Each row below holds a small network's activations on one input, seen along a few directions.
Each table varies a few parts of the input and shows all the possible inputs, shuffled.
A made-up example of a description, with smaller parts first: ring(5) and (point or (values(2) and line(4)) or ring(9)).
Shared parts are said once, and a part with two or three values counts as separate values.
In the rows, 128 means zero.

A family of inputs:
x1: [183 147  91 132  88  67 134 167 103 150 135 218  77 179  63  43 145 166]
x2: [ 76 123 173 122 111 124 106 171 117  86 109 131 152 203 108  49 127 123]
x3: [139  62  70 131 164 115 111  75 154  99 169 140 144 104 122 150 173 160]
x4: [195 164 157 114  82 151 158 222  90 195 102 156  89  58 226 223  17 140]
x5: [ 92 121  73  91  80 136 146 110 193 126 131 100 152 103  99 116 127  94]
x6: [187 215 157  85 179 138 124 175  98 196 124  77  81  43 191 220  65 117]
x7: [174 132  26  82  70  82 161 139 138 131 154 207  73 117  52 105 158 147]
x8: [ 81  92  91 134 132 164 124  59 181 112 145  81 156  92 141 153 154  98]
x9: [ 67  95 187 170 161 151  86 121 112  72 125 113 156 193 151  90 156 130]
x10: [ 73 140 145 110  68 153 155 113 141 119 102  78 148 174 109  76 129  61]
x11: [181 180 196 151 227 105 137 139  83 153 103 146 141  65 114 233  94 182]
x12: [ 64 111 160 155 120 182 134  62 134 106 115  60 151 164 153 116 158  66]
x13: [153  82 137 187 181  98  88 111 120 120 150 157 145 170 136  89 160 180]
- What is each input in this table made of? => values(3) or (values(2) and ring(5))
- Which other rows does x5 become when the values(2) part takes its other values? List them by row number. => x8

A family of inputs:
x14: [116 153 189 151 189 142 118 111 108 128 112  88 147 122 142 161 125 122]
x15: [112 178 178 110 134 144 135 148 111 141 101  84 130 127 135 137 100  96]
x16: [160 118 104 139 161  92 109 120 119 123 152 163 110 143 101 105 163 165]
x17: [160 146  92 113  93  98 140 146 120 146 135 166  90 147  92  84 137 133]
x18: [160 142  74  90 120 143 154 113 157 166 142 106 110  31 153 216 103 114]
x19: [ 97  78 140 160 139 155 104  97 138 106 138 101 154 152 174 117 145 120]
x20: [ 87 108 128 126  77 162 125 133 141 117 124 104 130 156 165  96 122  91]
x21: [ 93 121  97 105  79 126 150 113 153 105 124 130 138 150  77  89 149 102]
x22: [ 94  94 108 141 147 119 119  81 157  92 139 127 163 141  83 105 171 135]
x23: [164 121 155 152 165 112 115 157  96 130 127 171 126 116 148 162 109 180]
x24: [163 150 142 122 104 113 139 190 106 152 114 168 110 123 139 135  84 151]
- What is each input in this table made of? => point or (values(2) and ring(5))
- Which other rows does x15 become when the ring(5) part takes its other values? List them by row number. => x17, x20, x21, x24

A family of inputs:
x25: [ 96 107 115 139 147 149 120  84 155 107 139  98 146 134 133 129 162 112]
x26: [ 88 116 207 157 149 194 110 134 118 125 106  61 161 121 236 178  84 101]
x27: [101  89 128 153 152 115  99  96 129  87 147 130 151 164 105  84 170 141]
x28: [125 128 115 111 107 137 147 119 135 130 122 122 129 116 123 139 124 114]
x29: [ 97 125 128 137 112 147 139 102 146 116 128  99 138 153 131 113 150  94]
x30: [138 190 231 141 218 159 122 140  90 159  95  61 146  72 189 233  74 123]
x31: [ 94 109 125 135 127 145 127  93 151 116 131 105 139 138 125 118 150 105]
x32: [159 128 101 116 137 117 123 126 125 146 146 132 111  84 135 155 121 141]
x33: [113 140 124 105  97 134 150 144 142 126 118 123 134 124 119 129 115 105]
x34: [181 148 118 131 117  97 139 167 102 147 130 183  94 133 114 127 119 162]
x35: [158 136 103 117 124 119 136 134 138 155 133 135 119  94 132 150 112 137]
x36: [178 133 115 129 135  93 125 157 106 147 134 191  95 120 109 133 120 172]
x37: [169 158 119 114 106 101 134 182 101 147 121 182  92 133 109 114 106 158]
x38: [ 95 117 139 134 112 121 117 132 130 101 123 129 141 190 102  59 151 122]
x39: [104 104 136 145 123 122 118 110 126 102 125 133 144 187 104  68 159 127]
x40: [178 126 108 133 148  92 116 145 102 137 146 183 100 105 113 141 128 180]
x41: [124 117 113 115 123 130 138 117 144 127 132 126 131 108 121 148 128 122]
x42: [123 112 107 120 138 130 126 104 138 116 143 117 138  94 125 157 136 129]
x43: [160 146 109 108 107 124 142 141 121 159 125 137 104 107 133 136 107 126]
x44: [101  96 130 154 139 118 112 103 142  97 133 131 158 174 103  79 163 137]
x45: [ 86 134 129 120 102 150 133 119 148 117 119  97 134 151 125 100 138  92]
x46: [147 158 118 101  97 122 145 166 128 154 121 139 109 115 128 126  99 117]
- What is each input in this table made of? => values(2) or (line(4) and line(5))
- Which other rows does x40 become when the line(4) part takes its other values? List them by row number. => x34, x36, x37

A family of inputs:
x47: [ 63 123 135 115  84 167 147 105 156 104 109  84 161 159 118  94 130  69]
x48: [144 153 143 120 142 157 144 127 112 158 116 103 111  78 167 190 108 115]
x49: [162 141 148 133 148 136 123 138 123 149 137 109 132  74 162 193 101 116]
x50: [107 105 149 152 109 115 115 151 106 105 127 164 128 208 116  49 150 137]
x51: [134 159 144 107 115 155 138 151 121 151 120  78 119  70 169 178  94 112]
x52: [ 91  92 128 152 126 139 109  86 158  91 148 103 165 142 127 108 161  93]
x53: [101  98 130 139 149 113 109 113 126  79 135 151 144 167  89  93 176 148]
x54: [112 115 136 155 149  96 117 117 124  96 116 153 126 180  93  58 169 133]
x55: [111  89 129 148 149 120 107  93 144 103 130 122 151 176 113  90 170 150]
x56: [204 159  50  73  67  86 168 167 131 177 140 195  65  69  92 150  99 151]
x57: [161 156 141 134 177  99 120 149 105 161 123 147 111 106 138 167 110 181]
x58: [153 133 138 142 163 132 123 137 119 154 128 133 134  76 161 191 101 150]
x59: [179 172 150 138 165 101 122 158  91 161 120 158 108 110 120 149 106 164]
x60: [ 85  92 129 123 113 162 119  90 151  85 150  84 151 155 119 107 146  86]
x61: [ 65 109 122 124  91 156 119  96 151  99 133  66 151 147 130  96 146  84]
x62: [125 166 152 101 108 176 157 148 117 156 107 107 129  90 163 173  69  87]
x63: [177 142 146 129 172 111 118 142 111 162 120 126 122 109 152 176 106 169]
x64: [142 110   7  90  48  92 154 127 167 124 154 187  97 153  50  53 175 124]
x65: [157 168 162 124 144 104 143 182  91 152 111 166  93 148 159 139  82 160]
x66: [ 86  79 119 160 141 141 109  85 155  95 136 125 162 143 121 105 160 131]
- What is each input in this table made of? => values(2) and (point or line(9))
- List by row number the other rows that have the values(2) part in common with x54. => x47, x50, x52, x53, x55, x60, x61, x64, x66

A family of inputs:
x67: [ 87  90 174 175 206 152  95  67 135  94 132  77 181 135 154 150 158 129]
x68: [158 187 111  75  91 139 173 159 133 177 111 114 101  52 136 197  72 101]
x69: [188 142  52  88  69 102 160 161 140 168 141 181  83  80 112 146 103 143]
x70: [ 81  86 166 175 144 118 101 113 119  74 122 147 166 215  97  51 170 146]
x71: [114 145 225 164 188 163  99 143  92 134 106  77 147 131 205 166  94 123]
x72: [ 92 151 153 104  93 187 146 126 138 146 107  51 131 104 189 162  90  59]
x73: [ 60  95  99 117 118 176 132  55 184 102 138  53 163 105 141 145 156  71]
x74: [ 59  91  94 114  59 138 136 104 168  84 129 118 152 186  86  45 164  88]
x75: [141 124  46  96  66  92 143 125 152 129 149 168  95 157  61  52 165 122]
x76: [163 117 114 154 152  72 107 134 101 114 147 198 106 184  73  63 173 181]
x77: [183 175 184 134 191 115 125 174  82 162 112 141 117  80 154 204  78 168]
x78: [210 133 119 140 160  81 119 175  91 151 142 209  94 107 127 157 112 204]
- What is each input in this table made of? => values(2) and ring(6)
- Changing only the values(2) part turns x71 into x72. The same change can be made to x76. Which row results? => x75
- Which other rows does x70 become when the values(2) part takes its other values? List them by row number. => x74
- Which other rows does x77 become when the values(2) part takes its other values? List them by row number. => x68

A family of inputs:
x79: [175 170 173 131 158  91 129 188  82 148 109 174 115 126 109 142  94 176]
x80: [196 145  97 118 139 102 138 142 117 170 141 159  95  83 133 168 112 157]
x81: [ 82 111 132 129 141 145 121  82 144 100 129  89 153 144 113 111 160 101]
x82: [146 101  76 134 116 100 127 108 142 120 153 163 117 151  91  85 170 146]
x83: [140 122 105 139 131  94 117 122 122 116 144 168 109 174  82  68 168 149]
x84: [128 123 137 140 135  89 117 148 112 103 125 177 134 187  73  65 153 160]
x85: [ 91  92 152 157 112 153 116 113 122 103 121 117 146 174 150  94 139 114]
x86: [178 125  99 117 129 112 139 156 127 150 136 175 114  68 140 187  96 167]
x87: [ 88 102 134 142 146 145 106  92 135  98 136  95 150 152 130 106 157 113]
x88: [131  83  76 133 106 106 127 118 151 104 148 178 132 137  97 106 157 160]
x89: [124 140 160 132 169 155 114 126 118 134 126  85 135  97 174 177 111 118]
x90: [ 91  93 145 151 133 145 105 105 130  97 134 104 151 166 146  97 148 116]
x91: [149 165  78  67  45 134 166 166 145 168 122 129  89  92 128 134  87  94]
x92: [123 129 178 149 129 161 126 147 105 137 111 111 132 128 194 158  94 119]
x93: [115 149 156 119 163 154 130 110 129 134 118  76 138  93 154 182 116 106]
x94: [105 160 155 118 139 155 149 110 141 139 106  74 150  89 135 180 107  93]
x95: [110 127  65  83  39 125 155 138 161 129 134 137 107 143  95  74 136  91]
x96: [123 128 174 143 156 153 112 143 123 136 122  95 141 114 194 164  98 125]
x97: [191 172 134 127 154  97 128 161  91 166 128 164  85 106 121 149 112 161]
x98: [ 72 122 134 129 122 145 138  84 163 108 117  88 168 136 101 113 147  94]
- What is each input in this table made of? => values(2) and (point or line(4) or line(5))
- Changing only the values(2) part turns x83 into x97. The same change can be made to x90. Which row results? => x96
- Which other rows does x92 become when the values(2) part takes its other values? List them by row number. => x85
- Which other rows does x79 become when the values(2) part takes its other values? List them by row number. => x84

A family of inputs:
x99: [138 130 115 135 103 115 134 129 109 128 131 162 105 144 103 102 140 134]
x100: [205 187 197 141 203 121 122 185  67 180 116 133 105  56 191 239  58 171]
x101: [ 99 141 143 115 110 128 120 150 124 113 120 121 132 150 111  92 122 114]
x102: [ 84 101 150 139 119 152 124 115 130  90 128 102 152 158 146 119 141 106]
x103: [100  89 110 130 161 144 127  67 169 101 133  98 160 142 124 133 175 118]
x104: [104 126 151 140 112 134 135 115 131 123 117  99 154 160 123  97 129 102]
x105: [ 87  93 131 141 146 157 108  94 158 107 129  95 152 150 155 114 153 114]
x106: [151 121  98 129 118  97 121 129 117 131 145 165 110 131  95  98 141 150]
x107: [124 138 131 119 120 124 124 140 124 132 112 147 114 158 110  89 133 131]
x108: [154 109  86 139 127  90 127 129 140 122 150 180 127 122  89 117 145 168]
x109: [164 174  97  79  88 145 166 154 138 180 126 106  96  38 161 208  71  99]
- What is each input in this table made of? => values(2) or line(9)
